Each row below holds a small network's activations on one record, seen along a few directions.
After each row come some of the record's fields: Sul, Busi, Godi, Tumo, Vobil.
Not every record has every field; a missing one is written none.
The largest differences between rows may come from other fields.
In the rows, zero is written as 500.
Strong random noise was added to every row along 12 fixed directions; ignore it. To show where, here is one row again and again, with new noise each time:
[317 443 657 421 344 569 641 865 459 304 404 366 705 550 516 223 434 376
 495 349 424 371 470 617 415 488 296 464 689 391 552]
[425 521 621 524 477 171 484 377 214 559 727 354 195 781 557 729 395 393
 583 583 487 427 692 320 432 456 531 623 919 595 381]
[586 368 509 742 451 667 280 548 419 414 656 641 223 289 662 343 508 542
 591 636 702 507 348 623 665 471 478 585 390 313 614]
[227 465 488 295 469 530 610 512 483 431 458 573 478 595 693 707 333 409
 348 547 366 722 401 301 472 579 602 345 502 710 592]
[240 393 443 488 493 868 377 562 271 346 435 605 384 355 703 418 453 737
 391 711 512 551 276 743 669 354 628 444 337 467 737]
[673 465 532 571 342 330 434 342 720 565 816 517 189 656 576 805 412 165
 593 313 561 702 754 124 481 621 519 627 575 518 469]
[583 510 389 539 677 383 593 361 455 521 568 530 389 396 487 500 531 616
 516 769 665 504 396 485 468 568 457 440 517 584 439]
[445 465 290 285 428 658 584 548 492 501 367 421 315 374 464 538 418 240
 310 425 751 439 381 579 333 482 425 410 446 352 407]
[530 515 300 637 367 585 562 457 705 362 419 521 294 589 439 633 436 460
 300 676 485 750 552 407 535 540 516 419 271 699 527]
[568 418 286 232 460 643 516 408 378 376 274 515 316 462 508 566 600 538
 319 607 655 319 396 606 579 379 543 589 399 667 377]
[485 455 536 398 652 335 637 444 407 388 595 476 574 415 498 455 555 644
 544 676 553 459 488 455 471 507 398 501 647 612 533]
[650 500 519 728 280 627 405 511 626 501 533 644 338 664 637 544 470 421
 429 441 494 594 498 373 721 475 655 633 268 599 433]
[442 434 288 514 524 600 555 641 379 396 547 260 185 551 459 490 423 521
 605 673 682 355 423 846 356 448 459 393 693 371 516]
[347 486 307 158 520 628 666 461 395 457 432 318 426 578 469 692 453 512
 342 478 594 407 506 610 390 333 612 454 542 562 472]

[470 544 530 441 728 411 506 361 365 715 788 359 493 359 435 522 486 634
 623 498 701 438 503 574 364 408 516 446 712 267 535]	Sul=k4 Busi=j2 Godi=g2 Tumo=none Vobil=none
[451 497 528 328 516 437 493 497 421 541 475 423 721 532 524 542 522 460
 533 313 476 269 591 589 488 467 571 601 544 433 445]	Sul=k4 Busi=j1 Godi=g2 Tumo=v4 Vobil=w3
[678 399 461 498 469 325 450 378 447 218 326 565 421 401 398 340 720 623
 476 815 513 380 558 469 632 534 211 653 586 750 444]	Sul=k3 Busi=j3 Godi=g2 Tumo=none Vobil=none
[728 397 428 527 336 453 277 446 322 411 269 551 120 661 552 471 654 450
 639 626 488 193 519 641 661 540 413 741 674 642 292]	Sul=k5 Busi=j2 Godi=g2 Tumo=v2 Vobil=w1
[481 565 447 517 521 451 505 489 319 591 302 491 333 643 562 529 474 446
 549 601 462 355 404 581 468 620 551 461 610 592 303]	Sul=k3 Busi=j1 Godi=g3 Tumo=v4 Vobil=w1
[470 625 453 501 608 257 496 255 496 910 685 433 320 460 423 657 351 201
 505 435 687 565 552 305 218 684 393 360 764 271 349]	Sul=k2 Busi=j2 Godi=g1 Tumo=none Vobil=none
[714 425 395 134 633 342 681 447 524 592 636 423 520 500 520 636 550 399
 542 371 775 239 380 436 404 460 563 561 640 556 280]	Sul=k2 Busi=j1 Godi=g1 Tumo=none Vobil=none
[514 533 544 455 429 593 606 515 570 412 314 578 719 583 510 364 600 615
 412 478 381 478 506 458 631 497 490 556 388 698 462]	Sul=k3 Busi=j2 Godi=g2 Tumo=none Vobil=none
[389 511 592 560 625 493 531 516 491 591 787 577 472 508 671 600 372 563
 587 493 480 715 411 361 481 499 680 405 495 471 637]	Sul=k2 Busi=j3 Godi=g3 Tumo=v2 Vobil=w2
[413 427 552 479 495 458 412 556 213 460 626 459 219 582 635 602 409 535
 523 651 569 427 365 523 528 364 609 518 689 535 485]	Sul=k4 Busi=j2 Godi=g2 Tumo=none Vobil=none
[547 748 588 604 463 468 538 311 489 899 334 603 685 736 543 427 531 467
 426 341 417 399 522 364 576 586 585 566 478 558 179]	Sul=k3 Busi=j2 Godi=g2 Tumo=none Vobil=none
[660 485 474 548 487 698 450 432 572 440 553 427 440 702 515 487 687 737
 795 402 422 392 714 699 634 458 626 687 502 549 548]	Sul=k3 Busi=j2 Godi=g3 Tumo=v4 Vobil=w2
[393 392 389 297 735 576 556 475 662 537 881 445 381 294 599 730 370 448
 725 407 650 786 437 451 247 614 540 244 571 285 800]	Sul=k2 Busi=j3 Godi=g3 Tumo=v3 Vobil=w2
[505 440 511 416 453 559 334 315 334 410 437 534 293 375 458 501 624 542
 483 558 527 461 662 533 569 418 402 681 557 486 574]	Sul=k1 Busi=j2 Godi=g2 Tumo=v1 Vobil=w1
[600 532 368 557 427 842 436 457 576 517 305 573 377 691 553 500 602 698
 560 521 391 491 480 718 671 490 668 538 341 634 486]	Sul=k1 Busi=j2 Godi=g2 Tumo=v1 Vobil=w1
[350 475 470 438 444 270 671 673 320 194 362 338 543 296 287 482 435 298
 202 671 603 445 562 453 306 371 259 496 488 504 445]	Sul=k5 Busi=j1 Godi=g2 Tumo=v4 Vobil=w3
[227 576 669 441 511 465 708 788 349 537 484 285 822 451 399 209 362 441
 372 381 539 370 393 595 283 373 326 353 721 244 477]	Sul=k4 Busi=j3 Godi=g2 Tumo=none Vobil=none
[361 426 404 200 463 312 597 422 400 317 550 400 395 617 543 955 392 332
 321 530 494 524 651 300 439 350 660 588 517 735 481]	Sul=k3 Busi=j1 Godi=g2 Tumo=v1 Vobil=w3
[390 583 581 388 472 400 565 450 333 576 444 396 591 449 417 528 467 341
 366 363 557 377 646 443 366 393 441 590 557 382 387]	Sul=k3 Busi=j1 Godi=g2 Tumo=v1 Vobil=w3
[454 619 611 565 350 633 605 546 602 541 484 422 813 651 373 393 499 563
 274 282 410 493 672 457 570 282 545 587 376 484 480]	Sul=k2 Busi=j2 Godi=g1 Tumo=none Vobil=none
[507 559 699 512 589 252 584 405 471 656 766 522 659 453 499 501 456 452
 463 418 574 538 546 207 454 471 480 553 614 465 454]	Sul=k2 Busi=j2 Godi=g1 Tumo=none Vobil=none
[427 430 471 501 473 541 481 580 541 438 562 566 380 428 573 590 375 401
 426 542 508 678 383 415 477 518 542 393 419 497 627]	Sul=k2 Busi=j2 Godi=g1 Tumo=v2 Vobil=w1
[420 554 702 306 515 382 656 485 260 544 508 421 695 732 543 453 547 592
 497 385 416 261 553 428 529 344 553 658 762 649 335]	Sul=k5 Busi=j3 Godi=g2 Tumo=none Vobil=none
[595 517 645 906 554 262 326 369 348 601 797 661 302 239 512 428 470 468
 432 704 720 611 479 302 566 421 421 624 444 317 480]	Sul=k1 Busi=j2 Godi=g2 Tumo=v2 Vobil=w2
[407 566 386 446 674 568 597 356 560 491 543 475 582 512 423 704 485 796
 389 648 406 723 539 470 512 421 722 367 325 697 675]	Sul=k2 Busi=j2 Godi=g2 Tumo=v3 Vobil=w1
[712 383 487 445 563 216 626 606 444 169 367 655 713 361 539 437 652 553
 411 761 563 306 328 400 669 485 459 667 310 855 325]	Sul=k5 Busi=j1 Godi=g2 Tumo=v4 Vobil=w3
[202 475 586 510 516 728 445 595 497 478 624 433 593 666 647 463 437 701
 780 392 220 598 593 734 507 527 582 397 695 378 823]	Sul=k5 Busi=j3 Godi=g3 Tumo=v2 Vobil=w2
[338 489 434 404 612 417 603 548 495 446 417 441 586 493 473 414 484 511
 619 596 415 468 463 632 347 676 319 332 726 482 548]	Sul=k5 Busi=j3 Godi=g3 Tumo=v2 Vobil=w2
[732 634 348 604 461 454 478 237 435 663 343 401 226 508 235 413 639 460
 427 583 718 307 654 554 430 477 305 620 563 446 184]	Sul=k3 Busi=j3 Godi=g2 Tumo=none Vobil=none
[366 370 650 320 679 344 416 481 287 498 570 605 729 272 646 359 544 564
 611 571 503 361 372 548 532 582 374 515 694 400 621]	Sul=k1 Busi=j1 Godi=g1 Tumo=v5 Vobil=w3
[436 431 413 297 611 433 690 683 543 352 563 336 480 440 437 604 401 426
 518 514 590 547 394 499 286 503 488 315 588 507 568]	Sul=k4 Busi=j3 Godi=g3 Tumo=v3 Vobil=w1
[710 332 671 662 571 459 422 648 561 408 774 842 550 247 793 420 512 552
 585 600 630 596 157 318 733 508 623 560 228 544 588]	Sul=k2 Busi=j1 Godi=g1 Tumo=v2 Vobil=w3
[442 514 598 513 345 501 603 708 607 401 407 460 630 489 421 326 463 293
 429 324 443 529 539 453 392 526 293 470 529 395 488]	Sul=k5 Busi=j3 Godi=g3 Tumo=v2 Vobil=w2
[440 526 345 228 742 458 657 378 352 536 379 565 505 235 516 591 531 515
 391 666 695 466 281 477 378 509 519 390 406 549 398]	Sul=k3 Busi=j2 Godi=g3 Tumo=v1 Vobil=w1
[501 495 449 331 712 478 448 278 461 669 600 443 506 350 453 532 580 609
 695 462 584 427 581 621 394 604 449 456 639 343 608]	Sul=k4 Busi=j1 Godi=g1 Tumo=v5 Vobil=w3

Here are new rows. What are their fields?
[323 484 412 486 497 465 583 589 484 409 336 511 511 387 490 384 403 398
 339 697 527 563 323 506 399 612 303 310 534 500 497]	Sul=k3 Busi=j3 Godi=g2 Tumo=none Vobil=none
[406 679 491 347 709 540 542 207 277 958 752 337 507 523 456 696 443 633
 442 311 721 381 559 534 397 228 801 531 570 283 391]	Sul=k4 Busi=j2 Godi=g2 Tumo=none Vobil=none
[465 521 456 485 485 530 281 220 412 668 424 468 244 406 416 466 569 434
 660 470 486 483 737 612 394 664 255 532 742 265 556]	Sul=k5 Busi=j2 Godi=g2 Tumo=v2 Vobil=w1
[510 489 606 393 650 463 619 625 457 597 662 533 694 424 594 491 460 528
 520 406 610 442 277 447 465 434 620 448 467 449 483]	Sul=k2 Busi=j2 Godi=g1 Tumo=v5 Vobil=w3
[568 464 644 588 584 444 575 537 597 502 752 599 753 464 610 403 513 646
 550 505 517 541 422 383 618 471 548 528 454 531 566]	Sul=k2 Busi=j1 Godi=g1 Tumo=none Vobil=none
[569 462 280 255 633 609 527 278 537 521 527 412 345 312 346 587 616 589
 518 490 695 486 600 638 372 449 443 497 513 405 573]	Sul=k1 Busi=j2 Godi=g2 Tumo=v2 Vobil=w2
[707 487 479 550 404 375 571 496 631 472 550 495 420 459 406 481 542 309
 463 448 670 481 564 341 466 516 347 595 497 486 343]	Sul=k5 Busi=j2 Godi=g2 Tumo=none Vobil=none
[402 370 423 457 679 398 489 501 514 361 964 299 414 264 430 738 387 568
 570 608 669 659 605 546 349 354 550 410 547 298 841]	Sul=k2 Busi=j1 Godi=g1 Tumo=v3 Vobil=w3
[445 465 606 633 578 558 407 692 351 523 633 448 425 474 581 366 441 585
 726 537 515 438 361 694 459 518 507 419 672 305 606]	Sul=k2 Busi=j2 Godi=g2 Tumo=v3 Vobil=w1
[431 453 484 393 490 401 875 949 497 238 482 382 678 592 548 586 337 366
 356 533 562 425 243 468 388 345 642 393 399 676 378]	Sul=k3 Busi=j1 Godi=g2 Tumo=v1 Vobil=w3
[366 490 575 688 519 520 443 512 253 372 579 523 338 564 618 524 483 664
 532 724 443 538 506 515 611 381 632 578 486 580 573]	Sul=k3 Busi=j2 Godi=g3 Tumo=v4 Vobil=w2
[572 551 470 740 553 544 326 263 247 670 640 524 371 478 496 449 569 762
 422 694 671 353 524 648 703 242 640 692 439 405 427]	Sul=k1 Busi=j1 Godi=g1 Tumo=none Vobil=none
[561 453 354 602 487 865 509 544 831 360 624 548 411 362 516 556 513 579
 607 452 551 807 541 589 530 517 584 415 150 391 765]	Sul=k3 Busi=j2 Godi=g3 Tumo=v1 Vobil=w1
[483 532 558 623 441 472 423 555 572 535 291 673 582 493 523 379 480 442
 427 588 337 601 373 423 560 711 405 380 426 596 506]	Sul=k2 Busi=j2 Godi=g1 Tumo=v5 Vobil=w3
[236 565 692 415 441 780 327 451 277 732 466 491 501 497 618 359 482 438
 663 164 402 409 613 671 465 502 488 564 694 135 591]	Sul=k5 Busi=j3 Godi=g3 Tumo=v1 Vobil=w1
[409 553 407 412 569 524 564 484 597 570 396 476 500 553 467 604 429 468
 503 517 395 634 467 478 360 681 499 279 546 560 545]	Sul=k2 Busi=j2 Godi=g2 Tumo=v3 Vobil=w1
[364 505 590 572 428 507 570 648 622 453 626 552 516 641 620 595 337 411
 470 423 344 759 490 300 488 528 609 401 458 569 622]	Sul=k2 Busi=j3 Godi=g3 Tumo=v2 Vobil=w2
